These are the activations of a small neural network, seen along a few directions. Each row is one input.
In each table, some parts of the input vary, and every possible input appears once, in random order.
A made-up example of a description, with smaller parts first: one of 3 separate values, together with either a single point or one of 11 places around a ring or (one of 4 places along a line, together with one of 8 places around a ring).
Shared parts are said once, and a part with two or three values counts as separate values.

Rows:
x1: [-33  15  26  -8   6  13   2  10   5 -13 -22  29   5]
x2: [ 30  14  12   6   6 -54  25  -6  -1  14  22 -24   3]
x3: [-18 -21  16  23  -5  48 -14  11 -12   7 -28  12 -20]
x4: [ 38 -24 -36  -6   1  16  14   1  -2   6  13 -25 -38]
x5: [ 18 -10 -36   1  13  -2   2 -27   7   5  22 -25 -32]
x6: [-29  -9   1   6  -7  28 -38  10   3  -5 -27  14 -26]
x7: [-37   8  20  -7 -23  13   0   9  13 -18 -33  -5  53]
x8: [ 19 -11  -6  -3   2 -40  10  -7  -5  38  38 -31  49]
x9: [ 30  31 -11 -11  22 -33  16 -10   0  20  27 -10  -7]
x10: [-15  -7  15   4 -16  23 -21   8   3 -26 -12  45   0]
x11: [-44   8  32  -2  -8  -1  10   6 -16 -24 -34  10  21]
x12: [ 41   4 -34  -2   9 -12  -6  -5   6  -4  32   9  -6]
What do these inputs look like to the network?
> one of 2 separate values, together with one of 6 places along a line
Changing only the place on the line of 6 turns x11 into x6. The same change can be made to x2. Which row results?
> x5
Change only the choice among 2 separate values in x8. List by row number the other rows that result.
> x7
Change only the choice among 2 separate values in x4. List by row number the other rows that result.
> x3

Rows:
x13: [ 48  11 -22 -10  17 -49  17 -11   9  28  52 -27  -1]
x14: [-14  -6  -9  -2  -6  17 -19  -1   6  -6  -7   5   9]
x15: [-20  11  21  -7  -4  -3  18  -1   1 -17 -20   8  23]
x16: [-21   8  33   8  -9  -2  -8  10  -9  -4 -20  24  15]
x17: [-24  -5  25   5 -14   8 -13  14  -7   8 -18   6  16]
x18: [  5  -4  -3   6   3  20   0  -2   5 -10   3  15  -9]
x19: [-25  -1  11 -10  -7   5  12   5   1  -6 -22  -9  31]
x20: [ 53  -2 -31  -9   5 -57  13 -15  -3  26  50 -38   2]
x21: [-11   6   2  -5  -2   8 -12  -2   6 -16  -5  28   3]
x22: [  7  10  -3   4   9  16   2   3  -6  -4  -9   5 -42]
x23: [  1 -19 -11  11   1  22  -6  -1   1   0   3  -4  -8]
x24: [  0  -9 -13   8   7  17  -5  -1  -6   1  -8 -11 -39]
What do these inputs look like to the network?
> one of 2 separate values, together with either a single point or one of 5 places along a line
Changing only the choice among 2 separate values turns x22 into x24. The same change can be made to x15. Which row results?
> x19
Change only the choice among 2 separate values in x18. List by row number the other rows that result.
> x23
